These are the activations of a small network on made-up records, seen along a few directions, one row for each record.
Records have a field called Pizup. Each example row is followed by its value.
The largest differences between rows may come from other fields.
Random noise pushes rows far along 15 fixed directions. That doesn't count. These rows show it; they differ only by the noise:
[ 234 -121  431  247  134  -86  133 -219 -179  -44  195  106  297   35
   61 -175  202  -35   10  -89   35  159  -93  172 -199   78  258  126
 -230 -292 -145  -91]
[ -91   20 -505 -346  354 -190 -304  118 -158  211 -426   61 -294  309
 -475  535 -158 -283   58  -55 -376 -284    0 -171  -41   27 -822 -136
  109   97  591   25]
[ 232  -85 -591 -131  130 -468   36  310   56 -111  165  311 -161 -126
 -193  275  167 -606 -225   26 -525  269   94 -185 -276 -261 -338    4
  219  134  451 -178]
[  16   18 -287 -212  336 -451   87   83  160   12 -161 -114  365  -70
 -372  202  202 -152  440 -353 -128  -25  -37  -36 -449 -452 -616 -216
   86  -84  147 -169]
[ 135 -441  584 -262  132  149 -266  -69   99 -250  302  191 -393 -208
  -30  175 -111   74  597 -556 -194  -83 -440 -370 -268    6  655  105
  186 -218  169 -504]
[-131   97 -399 -235 -300  180   18 -164    6  139  -88 -447  164  200
 -186  301  167  -79  100   12    1  127  368   31  110  -85 -343  160
  153    4  179   69]
[-206   10    4 -334 -171  280  149 -676  -47 -105  -34  184  232   38
 -357  -78 -233 -319  345   -2   20 -172   84  232  398   52   23 -320
 -364    2 -275  193]
[-153  194 -801 -745 -224  138  239  110  784 -116  291  -70  -88 -214
  157   51 -114 -235  156 -279 -465  235   88 -392   23 -784 -321  120
  365  457  663  116]
[ -74  271  176  369  246  179 -112 -320  -29 -169  533  341  599  191
   -7 -545 -576 -165 -285 -425   51   24 -566  -43  569   26  228 -211
   -1   38 -316  140]
[-136  245 -104  121  136  -72 -694   61 -173   94  380  -38  496  473
  -64  215 -169  -38 -332 -380   46  254 -179  -24  290 -221 -159    9
  -48  162 -180   67]
[ -68  334 -161   35  166 -119  266  247  417  102  -24  344  180 -301
  321 -209  189  334 -517   15 -383   73  -76   57  -38 -351  -18 -155
 -315  -72  345  435]
[-426   98   57 -196 -419  584 -250 -656  199   60   95   81  184  -14
  -30  -60 -683  326  254 -269   39 -373  -65  -82  388 -193 -121   28
 -187 -346  -29  -39]
[  94  -43 -293 -371 -292   90   94 -367  -80 -214  480  -29   93  -30
 -443  149 -345 -571  809 -390 -275   83   27 -291  208   62   48 -119
  366   54  -81 -444]
[ 195  222 -236   69  -37  -29 -415  617  -16 -119  757  309 -242 -613
  214   51 -582  364  203  -97 -512 -205 -263 -436   83 -118   94  -11
  190  -91  240 -468]
[ -43  573 -485  -36  -40 -159   23  191 -110  326    2   13  103  164
   62  131 -209  292  -80  188   80 -112  341  228  265  158 -606 -409
 -259  373 -101  380]
[  47 -134 -595  159 -226 -472  -13  175  141 -236  122  271 -118 -431
 -445  340  139 -329 -138   60   64  141  311   62 -180 -172 -141 -343
  331   24 -213 -267]
[  47 -208  406  102  371 -429 -201  -91   41  108 -184  522  -79  215
 -107  265  -26   59  -59 -578  -57  -75 -299 -142 -465   85 -109 -340
  -86 -242   66 -249]

[ 747  317 -134    6  277 -684  840  131  -74   86  554  462 -367   94
   86 -308 -332 -257  820 -400 -550  328 -182 -330 -243  483  172 -143
  269  371   26 -177] -> p3
[-156 -119 -274 -333  157  -53 -267  177   -8  -22 -311  182 -268 -334
 -360  346  134  -77   22  246 -549 -254  -30  -10 -100 -292  -98   90
 -291 -264  414   35] -> p9
[-474 -503   42 -180   88   53 -380 -300  451 -272 -563  485 -136 -207
 -290  120 -133 -271 -399   54  212 -368 -126   74 -163 -633 -325 -171
 -209 -147   15   -5] -> p3
[-281   35    3 -400 -285  174 -368 -154   21  -29   81 -180  528  337
  -72  203 -138 -349   86 -359 -242  176  -74 -383  196 -328 -182   -2
   61  -57  117 -318] -> p1
[ -92 -101   50  -51 -224  -56  431 -444  144  172 -507  152 -234  -79
   81  -29 -102  192  143  333  249 -399  426  242 -330   71 -397  -12
 -325 -281  -14  -27] -> p2
[  61 -385  247    9 -217   55  262 -596 -310   35 -436 -348  -15  343
 -159    5  281 -226  215  365  376   44  343  354 -290  153 -215  386
  -82 -328  -97 -102] -> p11
[ -89  -53  430  402  518 -313 -510  291  103  -61  -10  433  -37  380
  -62  107 -221   62 -533 -834  302   -5 -660 -380  -13  263  193 -736
  507  252 -280 -179] -> p5
[-144 -281  -59  164  271  -67   14  294  119  -82 -755  -17 -398 -185
 -287  126   97   91 -364  222  296 -448  -99  -88 -302  132 -494 -420
  511 -144  320 -162] -> p5
[ 135 -281  301   32 -179  307 -304  438 -306 -181  217  -72 -206   68
  486  -31  173 -224 -674  501  169  132   13 -125   99  339  161   43
   92  343  123 -193] -> p9
[ 105   90 -178  -71 -424  401 -114  265 -254  234    5 -287 -629  -41
  142  437   84  372  -44  338 -295   -9  377 -127  195  500  151  308
  177  -53  456   31] -> p8
[ 192 -120  198  -13   44  -27   70  146  -10 -166  262  214 -129 -158
  224 -146 -176 -155   74  -49   57  -59 -128 -166  -69  126  234 -209
   67  197 -103 -256] -> p10
[ -36  156 -495 -142 -241  -25  324 -116  392   67   24 -104 -289 -139
 -154   44  -58  223  374 -199 -178  181   87  -62   12 -185   12  151
  355   18  170  195] -> p8
[ -80  236  -17  -12 -191   10  -10  381  143   65   89 -246  402  -89
  391   25  307  215 -268   60   19  131  191  -53  -50 -181 -169 -118
  -56   91   25  -47] -> p1
[-102 -227 -248 -225 -558 -210  290 -307  443 -132  -79  341 -264 -229
 -335  387  348 -371   76 -342 -166  397  395  -53  -97  -62  521 -237
  164   -9 -172  -86] -> p4
[-101 -303 -164 -126  300   82  168 -451  344 -107 -299 -144  -26  190
  -72 -264 -254 -399   39 -117  167 -233 -152 -114 -286 -514 -608  579
  302 -112  504  -46] -> p11
[ 144 -165 -202  -80   75 -160 -336   20 -752  -12 -134 -196  -32  -10
 -636  413 -162 -347  640  374 -138 -392  200  132  -53  265 -490   47
 -158 -242 -158 -408] -> p9
[-100 -112  307  178  -14  244  380  -50  210  -44 -394 -205   28 -272
  109 -238  136  365  -33   14  152 -281 -158  -79 -220  161  -55  -99
  245 -470  276 -157] -> p4
[-156  277 -111 -260  157  192  141   69   48   41  -54  129  363 -111
  -17  -82  -88 -100   32  -93 -423 -230 -144 -110  326   26 -251 -531
 -238  102  126  206] -> p7
[ -88 -363  221 -571 -176 -188  -12 -100  178  106 -373  -51   31  273
  130  510  459 -209  168 -153   36  151  327  -81 -547 -220 -378 -177
 -233  104   86 -238] -> p3
[  53  523 -689  329   -9 -364  343  221  336  164  195   30   -7 -306
   -5  -17    7  331  -13  -62  -42  111  364  192  133 -158   93   66
   65  110 -168  376] -> p11
[-210   66 -138    8 -447 -101 -224 -211  159   43   94  708 -431 -403
 -236  311 -581  380  233 -215  -68 -301   59  -41  187  161  149 -619
 -148 -141 -352  -99] -> p8
[  38  115 -136  254 -208 -161 -121  184 -337  277  -87  -22  181  100
  -77  351  244   33 -288  -28 -512  154   98 -204  -96  310 -342  -77
   70 -499  284 -318] -> p4
[ -52   53 -416  -71 -262  -31  562  231  511   79 -249  -80   33  -39
  410  -76  699  -49 -851  299  -78  504  359   48 -158 -277 -133   76
  107  240  416  481] -> p7
[  14  -77  564 -294   14  178  229  127  -30   42 -253  -49  160  -25
  387   86  583  129 -141  178   17   47  140  117  -71  214  330 -397
 -447   55  -19  158] -> p5
[-123  220 -204 -418  273   40  515 -300  271  -34  -63   98  532 -141
 -127 -446 -133 -385  388 -161 -653  -39 -248 -130  143 -478  -48   70
 -273 -170  373  185] -> p6
[ 247 -420  699 -590  338  180  319  264  218 -224 -129 -167 -508 -273
  381 -110  487  202  514  101  148  -74 -205  -12 -496   39  558  -10
  -79  329  287   32] -> p7
[ 138    6  120  223  371  -26  171 -240   -2   -4  155  327 -203  180
   76 -488 -694  -81   75 -208   56 -245 -484 -175   -2  205 -137   21
  209   33  122 -102] -> p10
[ -16  218 -614  143   30  -91  655 -601  201  169 -234  124   58  267
   22 -717 -335 -337 -307  511   49   61  209  425   15 -449 -752  623
 -291   61  228  600] -> p6
[  -4   73  -75   -7 -244 -432  190 -190  319  210    2  832 -599  -93
   -6  243  -21  148 -120 -242 -503  230  147 -102  -98  127  641 -111
 -224 -172   26   95] -> p2
[ 161  249  -61 -234  336  -12 -422  693  -87   96  353 -327 -120  247
  327  305  311  135 -104  -69 -568  406 -133 -217   92 -190  451  640
   -2  272  489  194] -> p1
[-237 -402   51 -189 -596  493 -268 -225  214 -200   13   38 -592 -437
  -91  427 -152   80  223   47   44 -257  302 -167  188   65  639  230
  173 -267  -57 -365] -> p2
[ 114  199 -151 -364  -14  -22  147 -184 -136  206   54 -225 -110  229
   14    6 -329   39  773  -17  -97 -118  153   11  -91  -36 -364  276
 -186  116   34  -63] -> p6
[   6 -425  181   33  -10   19   94 -294 -348 -158 -372   87  300  -99
 -338  159  658 -643 -373  453 -291   98  301  322  -83    5  332  194
 -484 -588  -39   -6] -> p10

Here are new rows. What is Pizup for each?
[  14 -117   87  -98 -222   75  856 -662  203   64 -393 -171   31  -20
 -286 -221   82  -62  691 -225   10  -51  109   29 -261  194  -71  -29
  160 -367    1  -82] -> p9
[ -95  454 -274  -39  637 -126 -806  604  -84  145  186  -17  -21  -55
  179    7 -445  637  -12  333  320 -397  -32  473  257 -591 -373  135
 -707  593 -268  615] -> p5
[ 221  170  165  -79  817  -45  115  163 -156   84   56  265  -16  443
  213 -360 -246 -271 -224 -134 -485  -18 -620 -247  122  166  -83   21
  -30  267  568  268] -> p5
[  70  573 -720  206 -217 -182  434  532 -181  314  -94 -225  277  -65
   19   60  270   70 -424  359 -420  127  342 -119  180  407 -623 -457
  295   43  297  108] -> p7
[-216 -247   36 -341 -233    0 -266 -201 -105 -115 -275  300   22 -179
 -354  377    0 -406  121   12 -268 -227  174  -95   71  -61  -25 -373
 -248 -244  -69 -313] -> p11
[  10 -437  409  328  511   14 -286  263   -5 -270 -303  141 -235 -250
   92 -184  -37   75 -430  414  612 -500 -298  193 -328  -68 -304  -71
  -12   13  -36 -125] -> p3
[  -4  139  423  137 -202  346 -302  357  -77    5  449 -118  435  -43
  797 -229  173  407 -663  233   54  222  -91   10   86 -155  131   75
 -322   38  -47   17] -> p7
[-124  177  261   72 -184   99 -429  450    4  203   46 -482  118  -48
  436  322  110  847   82  -10  383 -112  199    6 -108  -17    2   75
  -81  -34 -152 -149] -> p1
[  13  284    0 -377  266  403  565 -394  255  -39  244   55  283 -165
  175 -675 -218  -85  406  -21 -641  -45 -353   36  232 -378  216  427
 -466  -90  409  450] -> p9
[  55    3 -558  629 -270 -632 -696  303 -230   46  252  444 -506 -327
 -254  410 -255  300 -342  402  245  -23  324  306 -132 -145 -219   83
  -39 -157 -488 -220] -> p11
[-207 -503  -65 -419 -160  309   45 -438   21 -346 -297  183 -131 -234
 -447   79 -326 -700  275  140   19 -488    3 -206  106   40 -263 -372
  215  -99   98 -411] -> p5
